These are the activations of a small neural network, seen along a few directions. Each row is one input.
Each table varies a few parts of the input and shows all the possible inputs, shuffled.
A made-up example of a description, with smaller parts first: ring(5) and (point or line(9) or (values(3) and line(6))).
Shared parts are said once, and a part with two or three values counts as separate values.

A family of inputs:
row 1: [-116 -44 194 27 40 -234 211 26 -16 -83 -137 36 133 90 -320 72 -10]
row 2: [94 262 -71 -43 -18 143 41 -48 -29 182 45 55 53 59 108 -34 -14]
row 3: [50 -17 116 77 9 141 -157 263 72 -111 -36 133 76 103 -178 -68 104]
row 4: [-138 -229 -25 -29 28 -381 247 -242 -33 -90 -8 -188 -160 -151 20 123 -130]
row 5: [114 263 -79 -39 -21 190 -7 -20 -15 180 57 69 47 60 128 -50 -1]
row 6: [74 260 -62 -47 -15 96 88 -77 -42 185 32 41 60 58 89 -18 -28]
row 7: [10 -20 134 67 15 46 -64 205 47 -107 -61 105 88 98 -217 -33 78]
row 8: [-11 -22 143 61 19 -1 -18 176 35 -104 -73 92 95 97 -235 -15 64]
row 9: [-5 -220 -85 1 16 -106 -57 -78 27 -90 29 -114 -182 -148 142 27 -57]
row 10: [-28 -221 -74 -4 18 -152 -6 -105 16 -90 22 -127 -179 -150 123 43 -70]
row 11: [-48 251 -6 -77 4 -189 374 -248 -121 199 -45 -44 95 51 -28 78 -105]
row 12: [-32 -27 152 54 22 -47 29 146 24 -100 -86 81 103 95 -253 2 49]
row 13: [-115 -227 -33 -24 27 -336 197 -213 -23 -88 -1 -178 -164 -153 40 107 -118]
row 14: [-6 255 -25 -66 -3 -96 278 -191 -96 194 -18 -16 84 53 11 47 -80]
row 15: [-137 -48 204 20 44 -281 257 -4 -26 -79 -150 25 141 89 -336 89 -24]
row 16: [15 -219 -95 8 14 -58 -106 -52 41 -93 38 -102 -185 -145 162 9 -43]
row 17: [30 -18 125 72 12 93 -111 234 59 -109 -49 119 82 100 -197 -50 91]
row 18: [14 256 -34 -61 -6 -48 231 -163 -83 192 -6 -2 78 54 31 30 -67]
row 19: [-95 -40 183 34 35 -187 166 56 -6 -87 -124 47 126 92 -303 54 4]
row 20: [-73 -224 -53 -14 23 -244 96 -159 -4 -89 9 -152 -172 -153 82 74 -94]
row 21: [36 -217 -106 15 11 -9 -154 -26 55 -95 47 -90 -188 -142 182 -8 -29]
row 22: [135 264 -88 -35 -23 238 -54 9 -1 177 69 83 41 61 148 -66 13]
row 23: [-53 -31 162 47 26 -93 75 116 14 -96 -98 69 111 94 -270 19 33]
row 24: [56 -216 -116 21 8 39 -203 1 69 -97 56 -78 -191 -139 201 -26 -15]
row 25: [97 -237 -248 29 -97 620 -837 289 125 -82 210 -17 -147 -139 445 -210 218]
row 26: [100 -50 12 87 -111 730 -794 530 120 -101 136 213 90 86 55 -241 337]
row 27: [189 225 -179 -14 -131 849 -679 266 30 181 238 175 64 26 384 -217 255]
row 28: [-94 -225 -43 -19 25 -290 147 -186 -13 -88 4 -164 -168 -153 61 91 -106]
row 29: [-27 253 -16 -71 0 -143 326 -220 -109 196 -31 -30 90 51 -8 63 -93]
row 30: [-51 -222 -63 -9 20 -198 46 -132 6 -89 15 -140 -176 -153 103 58 -83]
row 31: [-74 -35 173 40 31 -140 121 86 4 -92 -111 58 118 93 -287 37 19]
row 32: [54 259 -53 -51 -12 48 136 -105 -56 187 20 27 66 57 69 -2 -42]
row 33: [34 257 -43 -56 -9 0 183 -134 -69 190 7 12 72 56 50 14 -54]
What do these inputs look like to the network?
> values(3) and (point or line(10))
The inputs of row 32 and row 10 match in every part but the values(3) part. If row 33 is changed in the same way as row 32 into row 10, which row does it become?
> row 30
Which other rows does row 11 become when the values(3) part takes its other values? List them by row number.
> row 4, row 15
Which other rows agree with row 3 in the values(3) part? List them by row number.
> row 1, row 7, row 8, row 12, row 15, row 17, row 19, row 23, row 26, row 31

A family of inputs:
row 34: [-125 123 247 -7 78 -503 576 -117 -93 -11 -253 26 204 162 -479 155 -123]
row 35: [-30 356 46 -72 42 -406 645 -318 -110 226 -103 -31 117 127 -169 116 -206]
row 36: [144 127 81 88 -71 609 -528 462 70 -39 77 263 168 162 -86 -177 283]
row 37: [-246 -208 271 39 84 -632 492 -128 -48 -184 -246 -99 82 37 -469 164 -100]
row 38: [106 -194 70 144 -36 458 -607 502 156 -241 49 179 -4 66 -68 -189 244]
row 39: [142 321 33 24 -94 733 -466 353 39 146 119 296 243 181 41 -182 268]
row 40: [-212 -347 -6 -43 70 -684 490 -409 -53 -151 -46 -271 -228 -212 -29 233 -237]
row 41: [-43 323 193 -37 101 -415 658 -189 -91 164 -216 78 251 207 -352 140 -164]
row 42: [155 200 -293 -48 -106 632 -531 96 -10 211 212 23 -27 -46 499 -179 153]
row 43: [-88 -118 -55 -85 63 -610 557 -501 -103 33 -29 -242 -265 -217 94 210 -291]
row 44: [154 -119 -301 -8 -81 486 -615 60 59 56 194 -53 -180 -173 529 -148 79]
row 45: [-282 -353 173 9 80 -685 461 -204 -46 -216 -161 -192 -50 -93 -322 208 -163]
row 46: [91 -323 -22 107 -21 373 -637 425 183 -261 89 75 -124 -73 92 -156 184]
row 47: [113 -325 -221 30 -33 393 -655 194 167 -154 153 -56 -244 -176 392 -142 126]
row 48: [-24 201 -86 -92 57 -456 653 -462 -132 186 -35 -174 -76 -70 65 159 -263]
row 49: [146 337 -130 -49 -134 708 -493 236 11 237 196 179 134 119 261 -212 212]
What do these inputs look like to the network?
> values(2) and ring(8)
The inputs of row 46 and row 47 match in every part but the ring(8) part. If row 45 is changed in the same way as row 46 into row 47, which row does it become?
> row 40
Which other rows does row 37 become when the values(2) part takes its other values? List them by row number.
> row 38
Which other rows does row 36 become when the values(2) part takes its other values? List them by row number.
> row 34

A family of inputs:
row 50: [-123 -415 -317 -63 36 -164 -244 -232 74 -51 9 -339 -213 -276 485 21 -115]
row 51: [54 254 -161 -36 -75 578 -518 279 46 199 15 135 331 217 158 -199 177]
row 52: [-180 -492 -75 -33 -109 -56 -121 -175 -25 -252 289 -171 -406 -361 244 84 28]
row 53: [-241 -474 -163 -16 -100 -116 -178 -216 -59 -175 169 -319 -272 -358 274 66 12]
row 54: [-9 207 -72 -68 -114 610 -552 269 -62 194 -6 111 370 179 82 -163 251]
row 55: [-203 -466 -233 -97 -39 -159 -271 -245 -15 -83 10 -385 -190 -294 384 31 -24]
row 56: [-263 166 312 -55 -33 -376 658 -224 -201 26 19 71 104 109 -422 206 -29]
row 57: [87 316 173 3 115 -376 747 -210 -61 43 -88 87 52 121 -315 168 -191]
row 58: [-142 -149 371 97 157 -646 448 241 63 -297 -385 46 203 191 -710 83 -100]
row 59: [-287 185 125 -113 27 -473 511 -290 -192 209 -252 -139 343 154 -305 134 -68]
row 60: [7 193 163 -4 -141 716 -398 315 -26 58 231 315 120 70 0 -122 327]
row 61: [71 313 64 -27 115 -466 647 -291 -78 238 -312 -3 211 171 -181 87 -275]
row 62: [-328 182 218 -35 -25 -432 596 -268 -237 105 -98 -76 241 99 -398 181 -42]
row 63: [150 -333 -222 23 63 -103 -23 -121 79 -181 195 -159 -495 -325 367 63 -117]
row 64: [174 275 137 35 -113 673 -354 337 67 86 271 323 52 80 -15 -146 240]
row 65: [-49 202 43 15 -144 664 -456 282 -93 119 119 181 261 85 21 -116 282]
row 66: [-71 -842 14 163 100 -294 -341 186 245 -548 -142 -202 -343 -190 -84 -31 -30]
row 67: [-192 215 51 -91 77 -458 537 -293 -84 232 -275 -80 319 173 -204 126 -160]
row 68: [213 -266 -299 -11 83 -160 -116 -159 99 -79 49 -185 -496 -294 465 20 -204]
row 69: [365 433 -129 34 -49 560 -380 326 119 153 74 234 43 201 145 -245 125]
row 70: [161 374 75 -27 131 -418 662 -255 -28 149 -231 72 68 133 -235 117 -265]
row 71: [119 -304 -314 -1 100 -206 -144 -210 61 -15 -16 -258 -341 -261 493 -19 -212]
row 72: [298 370 -16 74 -37 627 -275 352 109 83 188 258 26 147 80 -208 210]
row 73: [-2 -424 -99 3 -51 -84 -76 -145 40 -207 307 -137 -480 -370 250 93 -78]
row 74: [184 -133 216 217 54 429 -657 664 215 -268 -175 338 264 253 -320 -171 298]
row 75: [-73 234 297 -25 17 -386 699 -201 -115 45 30 107 46 95 -425 213 -143]
row 76: [280 379 -159 37 -46 516 -402 284 61 216 4 174 184 252 168 -275 102]
The inputs of row 68 and row 70 match in every part but one. If row 63 is changed in the same way as row 68 into row 70, which row does it become?
> row 57
What do these inputs look like to the network?
> values(3) and (point or ring(8))

A family of inputs:
row 77: [200 271 -126 -36 21 -113 278 -197 -82 169 -13 -15 -108 1 122 16 -179]
row 78: [-179 -90 239 41 -18 -117 109 153 -29 -164 -55 40 119 67 -382 38 87]
row 79: [-4 318 97 -31 56 -121 344 -49 -21 157 -136 93 262 216 -216 29 -57]
row 80: [-72 250 -83 -87 -76 -40 177 -295 -185 258 39 -120 55 -34 120 44 -27]
row 81: [188 29 -385 -28 -83 713 -718 279 118 11 291 -22 -140 -98 553 -213 227]
row 82: [91 -396 51 86 116 -205 -103 86 124 -251 -102 -56 -223 -154 -13 22 -62]
row 83: [-118 308 118 -69 15 -100 310 -58 -95 197 -123 72 311 200 -204 43 -5]
row 84: [-129 -433 29 47 18 -123 -176 -9 13 -235 -69 -103 -78 -149 -17 68 27]
row 85: [-178 -446 27 36 -8 -108 -192 -29 -15 -225 -57 -119 -33 -151 -15 73 51]
row 86: [32 -403 45 77 92 -179 -121 59 98 -253 -97 -64 -192 -152 -14 46 -40]
row 87: [-126 -82 232 61 9 -144 123 172 -13 -181 -56 66 85 82 -374 37 65]
row 88: [277 445 -120 23 -68 859 -354 130 -31 270 222 249 105 43 360 -153 223]
row 89: [136 -146 -163 140 -84 619 -890 565 145 -133 65 44 22 42 184 -327 258]
row 90: [-166 -271 -200 -90 -71 -63 -90 -265 -28 11 183 -239 -179 -218 340 52 -52]
row 91: [90 263 -107 -59 -16 -85 238 -231 -129 205 8 -55 -45 -13 123 28 -121]
row 92: [-20 -233 -200 -59 -1 -115 -35 -204 57 -24 140 -178 -302 -226 341 27 -121]
row 93: [44 -70 198 131 69 -189 172 191 94 -230 -76 110 5 116 -381 26 2]
row 94: [84 -206 -189 -39 38 -155 2 -161 116 -51 113 -142 -374 -234 352 8 -165]
row 95: [-28 -407 36 68 67 -157 -142 33 70 -255 -93 -73 -161 -148 -17 58 -20]
row 96: [110 326 74 11 91 -142 381 -37 55 123 -152 116 210 234 -227 20 -106]
row 97: [145 268 -115 -50 3 -100 258 -210 -110 187 -2 -34 -79 -5 124 23 -152]
row 98: [125 137 164 79 -137 659 -671 565 132 -35 40 330 189 298 -197 -299 345]
row 99: [-71 -246 -204 -69 -21 -96 -53 -225 28 -12 154 -197 -265 -223 337 36 -98]
row 100: [36 259 -99 -69 -36 -70 218 -252 -148 223 19 -77 -12 -20 122 33 -89]
row 101: [-119 -259 -202 -79 -46 -80 -71 -245 0 0 169 -218 -222 -220 339 44 -75]
row 102: [-175 302 128 -87 -6 -90 293 -62 -132 217 -117 61 336 192 -199 50 21]
row 103: [-232 -98 246 21 -45 -90 95 133 -45 -147 -54 15 152 51 -389 38 109]
row 104: [-81 -419 30 58 44 -139 -159 11 41 -246 -82 -87 -122 -148 -18 64 3]
row 105: [217 505 140 -39 -77 752 -385 338 21 309 87 489 387 273 -43 -110 187]
row 106: [-70 -76 221 88 33 -168 136 179 18 -197 -59 87 58 96 -372 34 50]
row 107: [-61 313 107 -50 35 -111 327 -53 -58 177 -130 82 287 208 -210 36 -31]
row 108: [53 322 86 -10 74 -132 363 -43 17 139 -144 104 236 225 -222 24 -82]
row 109: [-18 255 -91 -78 -56 -55 197 -274 -167 241 29 -99 22 -27 121 39 -58]
row 110: [32 -219 -194 -49 18 -135 -16 -182 86 -38 126 -160 -338 -230 346 17 -143]
row 111: [-13 -73 209 110 52 -179 154 185 56 -214 -67 99 31 107 -376 30 27]
What do these inputs look like to the network?
> ring(5) and (point or line(6))
The inputs of row 110 and row 97 match in every part but the ring(5) part. If row 81 is changed in the same way as row 110 into row 97, which row does it become?
> row 88
